A small network was trained on invented records. Each row is its activation on one of them, seen along a few directions.
Each row is followed by the record's values for the fields PEFIP, ZUDU, VIG, GOZEL, FER, TEGE.
A field that a record lacks is left out.
The largest differences between rows may come from other fields.
(in the rows, 500 means zero)
Strong random noise was added to every row along 15 fixed directions; ignore it. To show where, here is one row again and again, with new noise each time:
[573 525 610 401 681 402 389 483 481 214 557 470 339 469 561 717 506 523
 420 375 424 397 504 449 572 700 443 561 531 565 684 487 333]
[482 312 405 342 489 328 679 504 649 573 440 510 315 458 679 382 603 539
 532 349 477 424 411 498 491 261 611 398 431 598 447 644 465]
[686 556 510 379 428 407 416 437 463 787 500 547 638 531 571 669 566 473
 542 450 503 522 503 597 467 818 658 481 346 145 422 534 535]
[568 552 520 463 528 636 560 482 388 451 601 558 469 499 625 436 418 520
 448 494 596 369 628 485 437 732 486 451 547 555 514 462 618]
[249 416 556 533 546 717 686 513 430 446 549 540 464 504 650 532 473 605
 765 353 472 351 695 542 440 532 559 452 560 505 623 563 670]
[369 358 370 481 388 620 459 672 683 540 409 283 635 615 445 450 755 486
 509 527 431 796 543 426 425 429 429 486 479 500 573 399 314]
[748 415 360 413 477 341 338 522 594 441 521 612 334 425 511 433 437 441
 184 669 600 435 652 391 303 534 382 459 469 837 424 617 299]
[395 647 614 611 787 652 546 459 429 313 683 239 445 518 583 429 510 583
 707 342 312 396 390 409 734 576 499 445 556 381 508 345 606]
[656 515 551 494 517 539 437 508 366 558 479 461 390 428 634 585 508 547
 491 420 311 352 689 386 366 414 441 480 584 437 524 617 414]
[669 768 823 515 513 491 582 370 386 646 311 809 719 550 309 684 303 356
 567 541 524 480 394 656 456 437 608 506 624 220 598 436 608]
[487 532 730 388 505 265 358 465 680 435 476 623 598 687 350 745 479 533
 377 453 637 551 372 620 581 502 439 713 613 473 552 483 340]
[511 465 450 630 643 607 528 567 376 396 496 376 584 309 744 881 561 551
 676 190 341 436 418 327 496 473 421 492 477 438 665 456 523]
[562 487 682 356 453 436 524 649 348 564 405 442 253 613 555 317 444 601
 441 420 524 473 706 459 378 211 434 485 595 494 633 653 390]
[682 599 423 671 818 502 171 527 559 310 630 320 396 451 408 636 362 488
 509 605 373 577 653 175 434 609 294 344 397 627 632 432 315]
[567 582 450 602 456 523 537 538 403 647 515 660 609 448 664 564 307 577
 489 540 560 301 497 605 366 579 552 538 350 567 487 468 699]
[237 285 531 535 409 545 471 605 609 294 459 500 592 510 369 442 640 444
 416 513 551 493 512 588 462 306 367 686 680 765 395 631 295]
[444 495 387 609 477 534 452 657 395 424 612 383 515 408 679 579 577 607
 523 460 463 494 505 438 516 609 458 594 446 522 486 369 577]

[365 457 507 541 372 359 469 608 437 499 530 613 218 515 549 476 389 703
 512 601 521 432 758 528 422 305 481 619 543 659 569 576 546]
<PEFIP:mopa ZUDU:noz VIG:kofe GOZEL:vemo FER:tiriv TEGE:sebot>
[438 409 585 484 470 618 445 488 338 441 497 498 633 442 548 568 529 468
 436 365 519 264 509 677 475 645 456 658 516 540 435 727 400]
<PEFIP:mopa ZUDU:noz VIG:muz GOZEL:sek FER:tiriv TEGE:sebot>
[495 376 358 557 471 395 339 431 501 538 526 640 531 272 532 828 586 454
 624 514 354 405 596 564 439 711 612 548 348 420 389 703 451]
<PEFIP:momut ZUDU:noz VIG:muz GOZEL:sek FER:tiriv TEGE:sebot>
[459 377 389 565 572 570 434 467 689 447 456 515 433 503 282 493 498 364
 607 653 445 675 757 316 340 419 433 289 541 630 550 594 353]
<PEFIP:momut ZUDU:gavak VIG:muz GOZEL:vemo FER:koge>
[342 426 533 528 683 509 497 518 631 463 491 361 573 614 477 618 451 557
 673 287 518 541 372 487 580 442 465 449 372 499 648 553 447]
<PEFIP:momut ZUDU:gavak VIG:muz GOZEL:sek FER:tiriv>
[639 459 461 451 563 568 505 380 543 325 482 576 511 372 516 776 608 355
 456 443 420 528 557 349 451 682 451 432 650 529 587 449 405]
<PEFIP:dese ZUDU:noz VIG:muz GOZEL:vemo FER:tiriv TEGE:vive>
[557 493 492 520 553 320 385 453 474 475 663 618 511 459 528 582 341 525
 424 477 741 362 440 574 547 705 490 577 400 595 334 612 573]
<PEFIP:dese ZUDU:noz VIG:muz GOZEL:sek FER:tiriv>
[497 452 505 486 486 562 603 559 393 448 480 544 491 423 571 480 477 483
 537 436 600 506 558 465 439 449 471 446 528 535 552 539 580]
<PEFIP:suv ZUDU:noz VIG:kofe GOZEL:vemo FER:tiriv TEGE:vive>
[246 301 373 386 390 393 647 702 502 606 494 375 376 538 591 320 660 573
 751 419 567 683 560 602 529 514 722 414 242 380 536 582 599]
<PEFIP:pebo ZUDU:noz VIG:kofe GOZEL:sek FER:koge>
[607 668 460 623 557 382 511 589 543 536 497 490 485 514 502 472 335 585
 483 587 547 629 349 370 530 259 443 448 420 549 583 263 621]
<PEFIP:pebo ZUDU:noz VIG:kofe GOZEL:vemo FER:tiriv TEGE:sebot>
[565 601 626 469 686 590 448 308 596 463 550 607 600 522 444 716 397 520
 603 457 507 519 506 443 538 628 475 409 543 345 626 466 550]
<PEFIP:suv ZUDU:noz VIG:muz GOZEL:sek FER:tiriv TEGE:vive>
[502 455 323 543 533 578 494 537 569 387 492 458 531 437 621 636 521 522
 425 498 429 473 452 462 453 643 450 506 372 717 657 374 452]
<PEFIP:vilur ZUDU:noz VIG:kofe GOZEL:sek FER:tiriv TEGE:vive>
[456 471 551 363 414 561 580 384 754 570 441 599 692 658 528 559 560 533
 368 471 518 427 395 631 497 539 520 598 582 527 506 445 462]
<PEFIP:suv ZUDU:gavak VIG:muz GOZEL:vemo FER:koge TEGE:diven>
[582 558 428 641 493 375 409 669 380 312 472 479 483 269 470 803 593 485
 547 516 491 838 426 227 558 333 376 541 572 400 645 266 518]
<PEFIP:pebo ZUDU:gavak VIG:kofe GOZEL:vemo FER:tiriv TEGE:vive>
[425 499 583 589 664 648 490 456 462 344 538 443 444 488 413 649 498 443
 715 424 384 542 684 348 487 537 448 384 643 430 635 517 473]
<PEFIP:gipe ZUDU:gavak VIG:kofe GOZEL:sek FER:tiriv>
[257 445 557 418 472 424 498 419 890 495 546 532 585 705 509 588 604 679
 495 486 398 422 388 675 614 463 551 694 535 551 485 428 439]
<PEFIP:pebo ZUDU:gavak VIG:kofe GOZEL:vemo FER:tiriv TEGE:sebot>
[417 563 527 455 485 654 647 338 432 442 658 569 332 453 746 558 592 654
 591 452 259 239 650 540 586 750 645 549 676 404 493 389 698]
<PEFIP:vilur ZUDU:noz VIG:muz GOZEL:sek FER:tiriv TEGE:sebot>
[649 458 391 360 420 294 545 514 434 475 543 436 139 411 681 334 591 555
 318 468 460 446 499 408 567 440 521 485 523 584 413 524 465]
<PEFIP:dese ZUDU:noz VIG:kofe GOZEL:vemo FER:tiriv>
[463 392 304 504 487 723 612 476 397 508 482 436 649 374 637 556 600 388
 579 380 491 473 443 565 485 850 586 411 310 489 530 513 574]
<PEFIP:vilur ZUDU:noz VIG:muz GOZEL:vemo FER:tiriv TEGE:vive>
[704 567 577 351 393 612 606 280 486 454 374 900 760 374 579 772 487 344
 230 520 502 232 381 742 405 831 579 635 592 552 529 462 525]
<PEFIP:suv ZUDU:noz VIG:muz GOZEL:vemo FER:tiriv TEGE:vive>
[384 403 347 668 483 363 402 503 545 573 539 511 437 397 365 422 510 408
 650 686 358 423 583 607 450 498 653 479 323 579 249 688 478]
<PEFIP:mopa ZUDU:gavak VIG:kofe GOZEL:sek>
[385 564 491 546 524 566 443 500 533 121 475 363 390 432 322 435 738 379
 387 698 148 571 421 525 676 611 509 630 638 620 555 260 291]
<PEFIP:mopa ZUDU:noz VIG:muz GOZEL:vemo FER:tiriv TEGE:vive>
[397 461 426 526 462 553 456 403 625 644 586 378 437 564 463 508 700 536
 727 553 257 622 692 426 529 564 594 416 563 265 385 483 514]
<PEFIP:vilur ZUDU:gavak VIG:kofe GOZEL:vemo FER:tiriv TEGE:vive>
[550 578 454 534 597 590 610 540 343 335 433 380 462 399 480 348 492 339
 468 486 449 519 302 494 604 594 534 404 399 557 602 378 501]
<PEFIP:gipe ZUDU:gavak VIG:kofe GOZEL:vemo FER:tiriv>
[485 455 536 524 499 705 473 446 377 512 491 531 605 458 507 473 459 449
 494 489 469 311 625 612 381 619 472 514 494 555 461 686 465]
<PEFIP:mopa ZUDU:noz VIG:kofe GOZEL:sek FER:tiriv TEGE:vive>
[484 467 497 556 554 585 713 434 607 427 379 582 494 441 447 546 526 394
 613 450 437 593 450 334 473 173 460 344 702 561 587 430 525]
<PEFIP:momut ZUDU:gavak VIG:kofe GOZEL:vemo FER:tiriv>
[337 420 444 475 504 387 478 443 625 270 763 489 409 521 419 338 607 506
 435 550 761 599 414 470 750 650 459 563 663 622 228 432 566]
<PEFIP:vilur ZUDU:noz VIG:muz GOZEL:sek FER:tiriv TEGE:sebot>
[425 465 666 402 636 397 419 650 343 531 633 152 496 738 581 307 393 647
 489 147 812 446 322 584 691 549 399 572 308 448 473 686 455]
<PEFIP:mopa ZUDU:gavak VIG:kofe GOZEL:sek FER:tiriv TEGE:sebot>
[464 670 691 385 505 325 384 771 408 419 476 303 375 755 364 193 442 595
 348 612 606 687 396 631 631 522 502 628 350 471 689 318 388]
<PEFIP:gipe ZUDU:gavak VIG:muz GOZEL:sek FER:tiriv TEGE:sebot>
[461 275 338 449 553 699 426 471 573 438 566 379 678 471 674 553 533 506
 359 290 615 333 444 522 440 748 336 523 353 734 463 683 369]
<PEFIP:gipe ZUDU:gavak VIG:muz GOZEL:vemo FER:tiriv TEGE:vive>
[460 542 618 575 673 688 371 423 524 474 536 446 662 620 396 607 338 504
 588 449 540 473 588 506 451 624 372 457 466 492 626 571 447]
<PEFIP:dese ZUDU:noz VIG:kofe GOZEL:vemo FER:tiriv TEGE:vive>
[521 574 410 703 451 785 686 481 270 489 322 589 725 262 453 479 471 271
 553 577 404 470 338 571 443 471 551 439 474 520 530 407 638]
<PEFIP:vilur ZUDU:gavak VIG:kofe GOZEL:vemo FER:tiriv TEGE:vive>
[526 513 547 567 490 535 485 421 405 598 549 552 550 472 394 518 474 438
 627 494 602 593 580 428 502 460 480 427 632 323 355 583 602]
<PEFIP:vilur ZUDU:noz VIG:muz GOZEL:sek FER:tiriv TEGE:vive>
[422 539 594 567 488 506 490 420 531 376 433 546 569 463 371 638 569 431
 476 515 342 471 375 568 604 417 494 657 671 489 482 447 418]
<PEFIP:dese ZUDU:noz VIG:muz GOZEL:vemo FER:koge>
[537 414 407 572 496 386 478 565 641 533 537 610 578 447 589 863 457 624
 587 382 713 716 523 228 420 267 337 462 575 514 589 431 598]
<PEFIP:suv ZUDU:noz VIG:muz GOZEL:sek FER:tiriv TEGE:sebot>
[621 614 515 433 380 412 424 569 367 437 523 620 605 423 546 531 510 484
 257 621 622 455 381 652 539 781 547 699 431 484 451 369 540]
<PEFIP:suv ZUDU:noz VIG:muz GOZEL:sek FER:koge TEGE:diven>
[490 301 212 441 390 391 636 610 571 322 530 508 396 262 732 464 713 502
 336 464 558 516 352 399 532 447 500 531 487 768 401 422 517]
<PEFIP:suv ZUDU:noz VIG:muz GOZEL:sek FER:koge TEGE:diven>
[570 552 615 406 689 440 329 400 704 517 550 529 441 692 497 602 286 651
 426 490 489 346 582 522 443 588 438 492 390 608 684 573 358]
<PEFIP:dese ZUDU:gavak VIG:muz GOZEL:sek FER:tiriv TEGE:sebot>
[424 391 492 439 443 335 304 516 553 454 512 537 477 504 562 756 527 601
 398 438 475 381 515 657 501 669 480 724 385 574 544 637 338]
<PEFIP:gipe ZUDU:noz VIG:muz GOZEL:vemo FER:tiriv TEGE:vive>
[681 713 444 744 665 440 401 427 581 540 594 558 453 474 368 459 243 502
 515 726 480 540 488 265 483 314 411 347 528 575 407 346 621]
<PEFIP:momut ZUDU:gavak VIG:muz GOZEL:sek FER:tiriv>

Which values does each new row have?
[120 446 473 669 487 558 637 691 410 292 569 457 516 445 586 505 537 599
 690 471 501 448 454 627 588 515 581 657 462 621 556 374 678]
<PEFIP:dese ZUDU:noz VIG:muz GOZEL:sek FER:koge TEGE:diven>
[445 504 489 636 572 520 469 571 276 303 647 469 390 350 548 464 442 512
 564 488 580 435 594 410 541 539 418 521 554 574 415 537 602]
<PEFIP:momut ZUDU:noz VIG:kofe GOZEL:vemo FER:koge TEGE:diven>
[601 573 449 690 709 574 280 443 702 647 548 371 565 545 651 819 333 741
 597 435 212 351 619 264 352 305 322 456 406 527 639 501 423]
<PEFIP:suv ZUDU:noz VIG:muz GOZEL:vemo FER:koge TEGE:diven>
[705 421 344 462 404 508 439 569 418 738 466 350 576 451 580 274 554 454
 347 476 608 553 441 426 404 397 416 416 376 493 291 640 430]
<PEFIP:vilur ZUDU:noz VIG:muz GOZEL:sek FER:tiriv TEGE:vive>
[692 573 494 371 593 204 445 569 476 469 617 471 212 577 657 497 299 680
 337 408 753 524 448 366 579 544 434 462 376 601 644 430 546]
<PEFIP:dese ZUDU:noz VIG:muz GOZEL:sek FER:tiriv>
[488 602 595 623 649 290 324 526 587 582 601 408 337 661 502 607 279 754
 605 464 475 482 552 383 537 244 391 526 454 506 589 501 497]
<PEFIP:vilur ZUDU:gavak VIG:kofe GOZEL:vemo FER:tiriv TEGE:sebot>
[590 534 570 404 486 312 411 632 376 510 517 550 431 536 490 521 398 534
 443 508 746 597 548 509 476 603 512 538 398 443 587 513 514]
<PEFIP:dese ZUDU:gavak VIG:muz GOZEL:sek FER:koge TEGE:diven>
[701 640 542 655 594 542 388 584 269 490 458 440 383 405 435 388 299 461
 446 614 407 447 628 356 371 315 382 414 486 575 560 547 441]
<PEFIP:dese ZUDU:noz VIG:muz GOZEL:sek FER:tiriv TEGE:sebot>
[436 495 541 555 493 492 519 669 443 414 346 461 568 582 225 326 391 354
 463 587 758 785 409 509 483 314 399 453 455 641 642 470 424]
<PEFIP:mopa ZUDU:noz VIG:muz GOZEL:vemo FER:tiriv TEGE:vive>
[546 425 458 504 377 865 673 590 316 585 468 535 652 507 635 372 456 460
 441 454 692 453 729 428 232 520 379 406 632 615 533 530 613]
<PEFIP:vilur ZUDU:gavak VIG:muz GOZEL:sek FER:tiriv TEGE:sebot>
[378 520 515 663 509 825 683 650 115 424 379 458 689 324 581 379 419 403
 617 409 504 350 412 628 447 476 511 519 386 530 589 543 642]
<PEFIP:momut ZUDU:gavak VIG:kofe GOZEL:vemo FER:koge TEGE:diven>
[377 450 621 559 733 636 514 253 641 342 538 501 472 531 264 446 462 342
 644 484 369 362 545 492 562 468 498 372 678 578 414 683 387]
<PEFIP:vilur ZUDU:gavak VIG:muz GOZEL:sek FER:tiriv>
[438 592 667 634 624 600 408 595 316 523 479 303 736 522 338 419 436 449
 644 418 539 579 332 560 598 410 450 512 401 275 466 562 507]
<PEFIP:suv ZUDU:gavak VIG:muz GOZEL:sek FER:tiriv TEGE:vive>
[332 441 525 614 514 634 465 557 449 455 508 428 610 480 410 517 563 447
 668 486 468 547 584 512 483 503 482 510 537 436 465 572 472]
<PEFIP:gipe ZUDU:noz VIG:muz GOZEL:sek FER:tiriv TEGE:sebot>
[371 691 627 593 451 666 552 362 617 499 454 647 729 625 361 613 468 513
 507 638 375 500 373 670 586 556 536 649 647 417 571 224 608]
<PEFIP:gipe ZUDU:gavak VIG:kofe GOZEL:vemo FER:tiriv TEGE:vive>
[671 457 437 484 599 290 477 496 482 442 555 530 454 306 539 484 498 416
 470 444 614 481 334 410 549 429 500 416 414 534 332 609 495]
<PEFIP:suv ZUDU:gavak VIG:kofe GOZEL:sek FER:tiriv TEGE:sebot>
[621 469 420 515 600 537 533 416 576 428 595 572 530 393 643 479 405 515
 366 459 578 300 417 426 458 484 405 447 502 733 390 541 557]
<PEFIP:suv ZUDU:gavak VIG:kofe GOZEL:sek FER:tiriv TEGE:vive>
[297 349 704 265 622 579 636 475 621 343 335 463 401 626 459 443 550 505
 582 311 416 437 521 645 510 389 549 443 500 557 807 693 292]
<PEFIP:suv ZUDU:noz VIG:muz GOZEL:sek FER:tiriv TEGE:vive>
[830 708 576 487 541 481 523 457 198 555 530 536 433 365 648 537 390 491
 412 422 505 384 435 399 532 558 501 468 541 329 490 439 629]
<PEFIP:dese ZUDU:gavak VIG:kofe GOZEL:sek FER:tiriv TEGE:sebot>
[470 614 784 665 780 557 382 433 404 364 511 560 626 584 365 770 138 512
 590 350 582 291 472 559 492 486 348 566 509 590 696 633 463]
<PEFIP:vilur ZUDU:gavak VIG:kofe GOZEL:sek FER:tiriv TEGE:sebot>
